A small network was shown many inputs. Here are its activations along a few directions, one row for each input.
Each table varies a few parts of the input and shows all the possible inputs, shuffled.
A made-up example of a description, with smaller parts first: one of 4 places along a line, together with either a single point or one of 11 places around a ring or (one of 2 separate values, together with one of 8 places around a ring).
Shared parts are said once, and a part with two or three values counts as separate values.
In the rows, zero is written as 128.

Other details of the inputs shift rows strongly along two fixed directions, in all tables alike. That doesn't count.

A family of inputs:
x1: [150 138 104 107 147  78 138 131 116 177 145 157 153 116]
x2: [149 114 162 116 114 201  95 105 161  84  56  93 112 190]
x3: [166 135  94 144 157  73 146 109 102 141 149 145 114 106]
x4: [111 148 145 106 155 212  93 131 168  95  93 106  97 203]
x5: [123  82 181  84 189 156 115 103 135 149  93 111  97 162]
x6: [ 97 119 171  98 136 182  75 139 157 100  90  91 128 204]
x7: [140  81 193  91 146 116 111  98 135 118 107 106  94 193]
x8: [157 113 123 132 121  67 163 154 112 158 162 176 131  94]
x9: [160 116 176  81 150 132 129  93 139 114 117 125  72 204]
x10: [101 183  55 179  98 178  98 168 138 112  95  94 202  96]
x11: [141  98 108 105 109 104 162 107 111 130 174 168 133  76]
x12: [152  99 169  70 194 159 114 105 146 139  93 129  88 160]
x13: [ 80 199  86 189  92 147  79 203 155 139 130  96 182 117]
x14: [109 116 128 133 116  74 168 130  84 146 171 156 114 107]
x15: [118  97 126 133 115  61 146 138  89 136 161 153 126  96]
x16: [131 109 188 137 149 185  93 138 164 108  84  73 101 184]
x17: [145 130 130 134 167  42 177  72  71 176 169 160 132  56]
x18: [123 124 103  85 121 114 158  82 112 162 153 136 162  87]
x19: [139 102 158  76 194 160 117  92 141 128  99 139  87 175]
x20: [121  84 111 109 109  52 184  67  79 159 178 180 118  53]
x21: [128  59 207 109 164 156 133 126 136 127 106 129  78 147]
x22: [140 146 105 106 163  86 132 131 117 175 140 151 126  88]
x23: [ 99 192  71 195  51 152 104 148 145  96 140  83 182 101]
x24: [139  89 210 105 151 118 114 106 159 153 108 117  89 183]
x25: [105 191  94 210  92 127  99 199 140 129 133  77 168 100]
x26: [143 149 109 107 151  77 128 129 126 179 146 163 133 103]
x27: [136 108  93 106 158 106 149 103 105 153 136 135 162  96]
x28: [142  50 184  88 153 167 140 104 141 108 111 137  98 145]
x29: [128  94 136 147 119  66 159 149 105 168 161 160 137  97]
x30: [131  87 132 130 148  30 180 126  76 194 175 175 112  45]
x31: [132  87 136 129 136  17 177 124  88 198 182 188 114  60]
x32: [133 105 111 107 153  31 162 106  83 211 160 161 156  97]
x33: [114 184  80 187  63 141  96 219 140  73 143 120 161 108]
x34: [156  75 196  93 167 160 133 130 146 116 105 144  68 147]
x35: [ 85 166  89 220  92 162 114 200 128  96 142 110 158 100]
x36: [167  84 171  69 140 157 127  69 158 111 124 123 108 170]
x37: [138  81 185 112 174 139 125  88 133 127 105 112  84 182]
x38: [167  94 167  78 125 152 122  64 128 111  90 132  94 183]
x39: [148 123 129 130 125  69 153 153 122 161 163 181 113  83]
x40: [108 183  66 187  37 180 108 183 121  75 126 125 168  99]
x41: [124 112 111 108 171  39 157 103  82 211 158 157 129  69]
x42: [108 108 120 150 132  86 172 123  88 146 166 157 108  99]
x43: [115 187  94 194  89 155 109 226 149 110 139 123 148  83]
x44: [122  94 178 104 122 210 111 140 179  56  96 114 105 175]
x45: [137  85 113  93 111  63 193  76  86 164 184 176 130  45]
x46: [ 71 206  74 175  87 156  98 189 129 113 137  86 178 139]
x47: [106 160  76 202  74 170 115 187 133  90 114 114 178  75]
x48: [144 117 107 141 146  88 163 133  98 135 157 172 107  85]
x49: [132 210  79 198  98 134  95 203 150 117 130  94 159 100]
x50: [108 143 127 119 170 104 146  93  99 163 141 151 144  81]
x51: [170  97 179  81 150 121 108  99 145 105 106 123  87 193]
x52: [100 200  70 208  79 173 121 210 139  79 149 118 143 112]
x53: [ 91 136 154  92 117 207 105  97 159  98  75 104 120 195]
x54: [ 90 118 164  90 116 213 102  93 166 106  89  98 129 179]
x55: [115 152 156  86 140 197  92 136 165  97  98 108 104 212]
x56: [160 118  96 142 133  82 150  97 100 145 121 128 151  83]
x57: [115 186  89 215  72 121  97 202 144 128 139  81 192 128]
x58: [ 96 118 214 135 142 221 109 132 161  82  98 123 101 157]
x59: [142  65 179  86 126 165 138  88 127 106  78 153  86 150]
x60: [140 139  98  95 146  73 127 120 106 143 142 151 141 116]
x61: [152 135 189 120 134 175  80 144 196 111  90 108  95 201]
x62: [131 173  62 200  88 154 105 176 143  93 131  77 194 103]
x63: [ 78 189  66 196 115 172  91 185 133 114 126  89 177 119]
x64: [123 132 147  84 117 219  91 106 150  97  68 113 129 192]
x65: [132 141  98 131 102  79 156  78  98 135 138 135 130 114]
x66: [176 132 106 136 158  71 145 123 106 152 140 134 117  90]
x67: [ 95 200  74 219  88 148 110 181 131 101 143  77 161 132]
x68: [134  88 158  54 175 155 130  82 149 112 102 129 118 170]
x69: [117 194  69 180  53 163 112 156 151 101 149  78 195  94]
x70: [144 204  74 205  76 128  95 206 154 116 137  96 185 128]
x71: [ 93 114 178 114  91 215 112 114 162  65  85 116  90 187]
x72: [138 122  92  83 135 111 149  90 114 150 159 150 160 100]
x73: [162 120  96 120 139  70 157  97 115 122 151 136 144 103]
x74: [158 109 167  98 168 143 132  87 141 113 114 126  63 195]
x75: [113 129 188 121 122 179 100 128 156  96 104  81  99 221]
x76: [115 115  94 111 172  48 174  83  67 188 166 161 123  98]
x77: [138  88 157  65 154 165 124  68 129 132  63 135 113 166]
x78: [149 117 109 102 132  27 197 111  68 161 186 195  99  83]
Description of these inputs: one of 3 separate values, together with either a single point or one of 9 places around a ring or (one of 2 separate values, together with one of 8 places around a ring).
The inputs of x61 and x39 match in every part but the choice among 3 separate values. If x2 is changed in the same way as x61 into x39, which row does it become?
Answer: x59
The inputs of x56 and x47 match in every part but the choice among 3 separate values. If x7 is changed in the same way as x56 into x47, which row does it become?
Answer: x15
Which other rows does x27 become when the choice among 3 separate values takes its other values? List them by row number.
Answer: x28, x62
Which other rows does x67 become when the place on the ring of 8 takes its other values? List them by row number.
Answer: x7, x16, x24, x25, x37, x57, x75
Which other rows does x22 become when the choice among 2 separate values takes its other values? List them by row number.
Answer: x41
Which other rows does x10 become when the place on the ring of 9 takes its other values? List them by row number.
Answer: x18, x27, x53, x54, x64, x68, x72, x77
Which other rows does x30 become when the choice among 2 separate values takes its other values? List them by row number.
Answer: x43

A family of inputs:
x79: [145 123 142 113 142  98 133 118 126 148 132 140 109 135]
x80: [142  93 158 103 151  78 163 105 106 155 155 157 104 118]
x81: [141 120 135 141 125 125 120 140 122 127 119 124 114 126]
x82: [109 156 111 151 113 170 114 148 141 107 113 116 140 129]
x83: [129 146 101 130 130 132 125 137 128 120 130 128 137 115]
x84: [130 121 125 110 133 119 137  93 117 130 127 127 124 142]
x85: [124  98 161 100 152 144 120 100 136 134 108 119 119 146]
x86: [125 128 163 144 119 173  98 165 156  87 108  99 119 169]
x87: [132 161  87 143 106 141 117 151 133 110 129 122 160 114]
x88: [104 161 113 158 111 161 102 177 144 114 124 113 143 136]
x89: [122  87 165  94 154 144 131  88 124 135 112 134 106 146]
x90: [119 148 109 155 123 107 145 155 112 140 153 140 146  95]
x91: [154  89 170  99 168 125 134  97 142 140 118 133  81 152]
x92: [126 155  81 157 114 110 125 145 126 146 138 115 172  98]
x93: [128 160  70 145  96 107 136 129 111 132 150 129 161  93]
x94: [143 112 120  96 159  34 166 103  81 181 158 172 115  92]
x95: [113 116 163 136 105 179 124 129 151  83 111 126 119 159]
x96: [124 122 163 103 133 168 105 110 157 116  98  98 110 186]
x97: [124 137  94 155  98 116 137 144 118 128 149 141 153  81]
What is each input in this table made of?
Answer: either one of 2 separate values or one of 8 places around a ring or one of 9 places around a ring
